A small network was shown many inputs. Here are its activations along a few directions, one row for each input.
In each table, some parts of the input vary, and every possible input appears once, in random order.
A made-up example of a description, with smaller parts first: values(2) and (point or ring(9) or (line(4) and ring(5))).
Shared parts are said once, and a part with two or three values counts as separate values.

Other details of the inputs shift rows strongly along two fixed directions, in all tables alike. That doesn't count.

Rows:
R1: [-14,  26,   0, -46, -34,  13, -12, -16,   9, -24,  17]
R2: [  1,  29,   6,  18,  14,   3,  12,  -8,  11, -15, -25]
R3: [ -8,  37,  11,  39,  22,  -1,  10,  -6,  34, -12, -20]
R4: [  1, -24,   8,  39,  31, -15,  24,  14, -15,  25, -20]
R5: [ 20, -39,  -6, -44, -17,  -4, -14,   8, -26,   0,  41]
R6: [-18,  34,   1,  -7, -18,   5,  -5, -21,   7, -19,  -2]
R7: [  3,  31,   2, -20,  -6,  14,   8,  -3,  16, -23,  -3]
R8: [  8, -32,  -2, -16,   4,   1,  15,  16, -12,  18,  11]
R9: [ -6,  21,  -9, -28, -18,  16,   6, -23,  31, -28,  23]
R10: [  4, -34,  -2,  45,  34, -22,  -7,  24,  -8,  26, -15]
R11: [ -2,  14, -11, -43, -26,  14, -15,   0,  10, -46,  26]
R12: [-16,  42,   7,  21, -10,   0,   0, -12,  11, -13, -16]
R13: [  3, -23,  14,  36,  33, -15,  22,  30,  -9,  30, -17]
R14: [ 19, -45, -11, -36, -14,  -1, -20,  -6, -18,   6,  44]
R15: [  7, -28,   9,  46,  30, -20,  17,  15,   3,  35, -24]
R16: [ -8,  17,   0,  24,   5,  -5, -11,  -1,  25, -26,  -7]
R17: [-18,  38,   9,  18,  -7,  -5,  -7, -16,  25,  -7, -14]
R18: [ -2,  15, -10, -43, -25,  16, -15,  -1,  11, -47,  26]
R19: [ 17, -38,  -8, -53,  -1,  21,   1,   8, -23,  14,  32]
R20: [ -1,  36,  12,  43,  20,  -8,  18,  -4,  16, -14, -44]
R21: [-17,  43,  14,  54,   5, -12,  -1,  -4,  26,   5, -30]
R22: [-21,  41,  17,  48,   7, -14,  -2,  -7,  27,   0, -30]
R23: [ 21, -32,  -2, -26,   3,   4,   6,  13, -16,  20,   0]
R24: [ -8,  21,  -7,  -5,  -8,   7,  -8, -10,   8, -45,   5]
R25: [ 19, -31,   2,  12,  20,  -4,   4,   4,  -4,  30, -15]
R26: [ -5,  35,  -3, -28, -37,  20,  -9,  -8,   8, -19,  13]
R27: [ -5, -27,  -1, -19,  -7,   1,  -8,  -6, -27,  21,   6]
R28: [-22,  36,   9,  13, -10,  -4,  -8, -17,  26, -11, -11]
R29: [  0,  40,  15,  40,  14, -15,  22,  11,  26, -11, -42]
R30: [  1,  28,   2,  14,   4,  -3,  17,  -8,  14, -18, -25]
R31: [-10,  24, -17, -11,  -8,   3,  -8,  -9,   6, -42,  10]
R32: [-15,  42,   8,  31,  -6,  -3,  -5, -11,  26,  -4, -17]
R33: [  3, -31,  -3, -43, -19,   7, -13,   4, -26,  22,  20]
R34: [ 13, -32,   1,  16,  18, -12,  10,   7,   0,  29, -12]
R35: [ 11, -42, -19, -45,  -8,   4, -15,  19, -25,   1,  31]
R36: [ 16, -49, -21, -41, -11,   1, -21,  -4, -19,  10,  44]
R37: [ -7,  18, -14, -44, -21,  25,   8, -24,  10, -37,  29]
R38: [ -8,  22,   4,  18,   7,   1,  12,  -8,  30, -12,  -4]
R39: [  9, -36,   0,  15,  19,  -9,  19,  10, -19,  24, -12]
R40: [-17,  44,   7,  25,  -8,  -1,   1, -11,  10, -11, -17]
R41: [  0, -12,  12,  49,  13, -10,   2,  15, -22,  37, -27]
R42: [ 10, -22,  12,  42,  42, -10,  16,  16, -19,  29, -30]
R43: [ 15, -25,  11,  41,  38, -11,   7,  13,  -2,  37, -29]
R44: [ 14, -31,   4,   7,  15, -11,  17,  23, -13,  28, -13]
R45: [ -2,  37,  12,  16,  13,   2,  14,   7,  19, -14, -17]
R46: [-13,  34,   2, -36, -32,  12, -10, -14,  11, -24,  12]
R47: [  5, -13,  10,  22,   1,  -5,  -2,  21, -18,  35, -14]
R48: [ 14, -40, -20, -35,  -9,  -2, -12,  -3, -34,  -1,  35]
R49: [  5, -30,  -7,  20,  20, -18, -10,  13,  -8,  17,   3]
R50: [ -8,  28,  -8, -31, -13,  24,   8, -22,  12, -36,  22]
R51: [ 14, -38,  -5, -24,  -1,   1,  14,  16, -14,  20,   8]
R52: [  0,  26,  -3, -12,  -2,  17,   0, -19,  27, -20,   7]
R53: [  9, -45, -18, -33,  -5,   9, -15,   2, -30,  -8,  25]
R54: [ -8,  38,   7,  36,  11, -10,  23,  -6,  21, -21, -34]
R55: [  5, -33,  -9,  17,  21, -19,  -3,  14, -30,  13,   0]
R56: [  5, -23,  -9, -22, -19,  14, -10,  -3, -29,  22,  16]
R57: [ -8,  41,  13,  46,  14, -29,   5,  16,  17, -22, -20]
R58: [ -3, -25,  -6, -30, -15,   6, -10,  -9, -27,  18,  14]
R59: [  8, -46,  -2,  18,  19,  -8, -14,  17, -10,  18,   0]
R60: [  1,  25,  -8, -25, -25,   2,  -9, -23,   1, -47,  30]
R61: [ -1, -27,  -1, -43, -18,   6, -13,   1, -22,  18,  19]
R62: [ -4,  17, -10, -36, -13,  23,  -1, -23,  25, -25,  29]
R63: [-13,  44,   6,  30, -12,   2,  -6, -10,  25,  -4, -13]
R64: [ -8,  30,  -6, -14, -31,  18, -15, -20,  19, -11,  13]
R65: [ -4, -30,   7,  13,   8, -12,  -9,   3, -11,  39,  -8]
R66: [ 10, -32,   2,   9,  28,   3,  10,   9, -25,  24,  -3]
R67: [ -8,  34,   0, -29, -33,  15,  -9, -11,  10, -20,  12]
R68: [ -7, -25,   8,  16,  10, -11,  -2,   4, -26,  31, -13]
R69: [  3,  26,  -5, -11, -10,   6,   5, -18,  30, -21,  -4]
R70: [ 10, -34, -16, -40,  -8,  -2, -13,  15, -22,  -1,  32]
R71: [  6, -21,  13,  30,  33,  -9,  18,  27, -11,  29, -15]
R72: [  3, -18,   2, -14, -11,   2,  -8,  10, -20,  26,   5]
Description of these inputs: values(3) and (line(6) or (values(2) and line(4)) or ring(10)).
Question: Changing only the values(3) part turns R63 into R56. The same change can be made to R69. Which row results?
Answer: R30
Question: Changing only the values(3) part turns R13 into R37. The same change can be made to R44. Which row results?
Answer: R54
Question: Which other rows does R65 become when the values(2) part takes its other values? List them by row number.
Answer: R28

Rows:
R73: [  0,   9,   2,  -4,  -2,   4,   2,   1,   4, -10,  -1]
R74: [ 0,  7, -1, -1, -1,  1,  0, -1,  8, -8,  4]
R75: [ 1,  0,  0,  7,  3, -4, -1,  3,  5, -4,  0]
R76: [ 2,  3,  2,  0,  3, -2,  5,  1,  6,  0, -3]
R77: [ 1,  3,  0,  1,  3,  0,  1,  1,  7, -1,  0]
R78: [ 1,  5,  4,  3,  3,  0,  6,  3,  4, -1, -5]
R79: [-7,  6,  4,  6, -5, -2, -3,  1,  2,  6, -6]
R80: [  0, -14,   2,   9,   5,  -4,  -3,   4, -13,  22,  -4]
R81: [  0,   8,  -1,  -2,  -2,   0,   1,   2,   2, -11,   2]
R82: [  3, -15,   1,   5,   3,  -2,  -7,   1, -11,  21,  -4]
R83: [  6, -20,   1,   1,   9,  -1,   6,   5, -10,  14,  -4]
R84: [ 0,  1,  1,  4,  3, -5,  0,  5,  0, -5, -1]
R85: [ -6,  11,   2,   2, -10,   2,  -5,  -3,   5,   0,  -4]
R86: [ 0,  7, -1, -2,  0,  5,  5, -2,  2, -8, -2]
R87: [-2,  7,  3,  5, -5, -1, -6, -2,  2,  6, -6]
R88: [ -1,   7,  -2,   1,   0,   0,   2,  -2,   1, -12,   0]
R89: [-8,  6,  6,  7, -3, -2, -2,  2,  0,  7, -4]
R90: [ -1,   9,  -2,  -4,  -1,   4,   3,  -3,   1, -11,   1]
R91: [-4,  9,  1,  2, -9,  2, -4, -8,  2,  1, -1]
R92: [  6, -22,  -1,   4,   9,  -2,   1,   4,  -8,  12,   3]
R93: [  8, -28, -18, -54, -18,  16, -12, -11, -11,  -7,  36]
R94: [ -2,   6,  -3,  -1,   1,  -2,   0,  -2,   1, -11,   1]
R95: [ 0,  7, -1, -3,  0,  2,  6, -6,  8, -6, -1]
R96: [  6, -20,  -1,   6,  13,  -2,   3,   5,  -7,  16,  -2]
R97: [ -1,   7,  -2,   2,  -2,  -2,  -1,   1,   6, -11,   3]
R98: [ -3, -14,   6,   9,   4,  -5,  -1,   3, -13,  21,  -3]
R99: [ -2,   5,  -3,   3,   2,  -2,  -1,  -2,   4, -11,   1]
R100: [  1,   9,   0,  -5,  -4,   2,   3,   1,   2, -10,   2]
Question: Changing only one part turns R87 into R82. The same change can be made to R97. Which row results?
Answer: R99
Question: Describe the family of inputs behind these rows.
Answer: values(2) and (line(4) or ring(10))
Question: A walk changes only the line(4) part. It starts at R82 and steps to R91. List the rest of the walk in order.
Answer: R80, R98
Question: Which other rows does R81 become when the values(2) part takes its other values? List them by row number.
Answer: R88
Question: Which other rows does R90 become when the values(2) part takes its other values? List them by row number.
Answer: R100

Rows:
R101: [-12,  20,  -2, -33, -31,  21, -16, -33,   4, -12,  25]
R102: [  9,   9,  -3,  13,   6,  -2,   3,   0,  12, -20,  -6]
R103: [-10,  14,  11,  23,  -6, -10,  -6,   4,   0,  18, -16]
R104: [  9, -26,  -7,  -8,   6,   1,   3,  12, -16,   4,  17]
R105: [ -1,  40, -13, -33, -20,  17,  -9, -19,  28, -54,  19]
R106: [ 14, -51, -11, -31,   7,  -2,  -2,  12, -37,  14,  15]
R107: [  0,  -6,   9,   0, -13,  -7, -10,   6, -13,  26,   1]
R108: [ 11, -38,  -7,   8,  20, -15,   6,   9, -11,  18,   5]
R109: [  3,  -8,  -8, -19,   1,   8,  -3,   6,  -5, -11,  17]
R110: [ 11, -35, -12, -34,  -6,   6,   0,   4, -27,  -3,  21]
R111: [ -9,  26,  -2,   1,   2,  -2,   0,  -7,  31, -33,   2]
R112: [-22,  47,  14,  38,  -7,  -5,  -4,  -6,  22,  -7, -29]
R113: [-13,   3,   8,  35,   5,  -8,  -6,   1,  -2,  25, -24]
R114: [  9,   5,  22,  41,  36,   0,  44,   9,  13,  34, -47]
Question: Describe the family of inputs behind these rows.
Answer: point or line(5) or (values(2) and line(4))
Question: Which other rows does R111 become when the line(4) part takes its other values? List them by row number.
Answer: R105, R106, R109
